A small network was trained on made-up records. Each row is its average activation on records with the value named, seen along a few directions.
Related values have similar rows: they may be neighbours, one step apart, or belong to one group.
In the rows, 128 means zero.

Other fields shift rows strongly along two fixed directions, in all tables alike. That doesn't count.

Values of Gaz:
g4: [130 114 133 107 121 128 147  96 128 126 138 104 120 134 127 123 121 139
 106 130 133]
g3: [115 104  85 117 125 168 105 148 134 154 129  71 119 150 131 148  80 140
  96 124 117]
g2: [127 125 136 148 112  96  97 207 126  72 106 125 149 118 114 143  85  99
 137 120 171]
g10: [132 116 108 107 132 147 137  87 147 167 138 107 121 149 123 143 133 139
 107 132 110]
g5: [122  90 127 128 113 128  92 122 102 104 160  48 136 128 126 151 100 116
 117 113 135]
g11: [145 206 170 119 146 107 187  76 123 162 123 226 102 127 158  56 182 183
 134 129 108]
g8: [128 128 121 142 130 127  97 133 113  96 142 143 150  91 127 132 159  86
 166 131 121]
g12: [115 119 116 110 123 131 157 101 162 178 129 122 128 166 106 158 130 148
 100 146 124]
g7: [127 140 125 142 132 129 125 188 144 126 103 174 129 123 116 139 132 124
 132 135 134]
g1: [128 117 141 122 118 106 139 123 143 111 124 129 132 146 114 136 115 117
 129 147 163]
g6: [127 132  99 127 145 165 136  94 129 171 136 112 102 134 150 107 143 159
 115 120  80]
g9: [140 145 176 166 139 102 118 160  86  72 108 175 148  71 145  99 157  86
 196 108 139]
A value of Gaz combines one of 2 hidden first parts with one of 6 second parts; all combinations occur once.
Question: g12 and g7 share the first part; g12 and g1 share the second. Which value has the first part of g1 and the second part of g7?
Answer: g2
Question: g6 and g10 share the first part; g6 and g9 share the second. Which value has the first part of g9 and the second part of g10?
Answer: g4

Values of Gagek:
f1: [120 116 109 142 121 134  84 178 123 100 120 113 148 103 124 150 113  96
 139 119 133]
f2: [119  71 108 127 105 140  70 164 108  81 143  25 136 122 124 161  63 100
 106 111 152]
f7: [138 141 165 169 143  92 109 165 128  72  96 224 174  69 119 129 176  75
 211 135 159]
f11: [119  99 111 139 118 138 103 150 114 112 133  61 123 133 132 141  96 113
 121 114 127]
f5: [130 126 135 130 124 125 116 125 111 106 138 124 135 106 133 127 143 115
 137 120 125]
f4: [137 146 145 108 129 116 159  84 131 143 142 156 126 138 123 117 154 134
 128 142 125]
f10: [144 186 158 127 148 107 186 118 150 161 103 234 114 133 128  88 166 172
 132 139 121]
f3: [119 123 100 101 127 154 143 116 162 179 134 123 108 163 116 145 116 164
  79 150 118]
f8: [132 128 145 123 122 108 139 109 130 113 130 130 127 132 128 121 129 129
 128 133 146]
f9: [121 133  99 105 128 161 146  98 131 192 143  75  91 179 144 120  99 182
  76 119  94]
f12: [129 116 123 150 135 136  98 145 114 105 119 126 145  96 136 135 142  91
 166 116 123]
f6: [127 152 138 114 135 124 184  85 135 171 133 145 108 160 129 102 139 166
 113 139 112]
A value of Gagek combines one of 2 hidden first parts with one of 6 second parts; all combinations occur once.
Question: f10 and f4 share the first part; f10 and f9 share the second. Which value has the first part of f9 and the second part of f4?
Answer: f5
Question: f2 and f11 share the first part; f2 and f8 share the second. Which value has the first part of f8 and the second part of f11?
Answer: f6

Values of Vubak:
s15: [126 104 137 160 115 108  95 184 116  76 110 105 151 110 123 144  98  93
 152 115 162]
s7: [140 164 134 121 153 139 155  80 127 156 133 188 117 104 145  86 180 150
 140 132  90]
s6: [122 125 123 120 120 123 133 141 140 131 125 109 115 148 119 131 100 145
  99 131 137]
s9: [126 132 128 123 130 125 149  99 140 147 132 141 126 136 127 126 154 130
 132 138 117]
s12: [116 101  98 104 122 155 126  75 131 154 161  62 116 150 126 137 114 148
  94 133 109]
s1: [123  99 135 150 111 116  77 174 103  69 123  74 142 103 131 148  95  86
 139 106 157]
s5: [137 116 143 124 124 120 127 115 113 102 141 118 130 117 131 121 133 114
 136 127 137]
s13: [139 150 150 160 147 111 111 158 126 105  99 203 158  87 128 128 170  95
 191 120 133]
s10: [125 114 128 118 121 126 146 111 127 129 131  97 126 146 119 136 115 125
 117 129 134]
s4: [139 175 152  97 140 118 200  62 145 187 140 196 105 158 128  89 163 188
 106 151 110]
s8: [113  88  82 110 115 164 115 139 149 159 137  55 117 161 110 175  89 138
  75 130 118]
s14: [125 119 114 139 118 134  92 169 102  99 134  90 135 116 139 136 108 104
 132 108 125]
s2: [119 126 117 126 125 142 121 151 136 139 115 124 123 138 132 135 105 145
 111 128 135]
s3: [141 165 165 150 138  90 122 153 135  90 103 238 160  87 119 121 174  94
 188 144 159]
s11: [128 142 114 119 140 149 151 107 130 176 136 121 100 158 141 108 123 165
 107 128  98]
A value of Vubak combines one of 5 hidden first parts with one of 3 second parts; all combinations occur once.
Question: s6 and s15 share the first part; s6 and s3 share the second. Which value has the first part of s3 and the second part of s15?
Answer: s9
Question: s10 and s5 share the first part; s10 and s13 share the second. Which value has the first part of s13 and the second part of s5?
Answer: s7
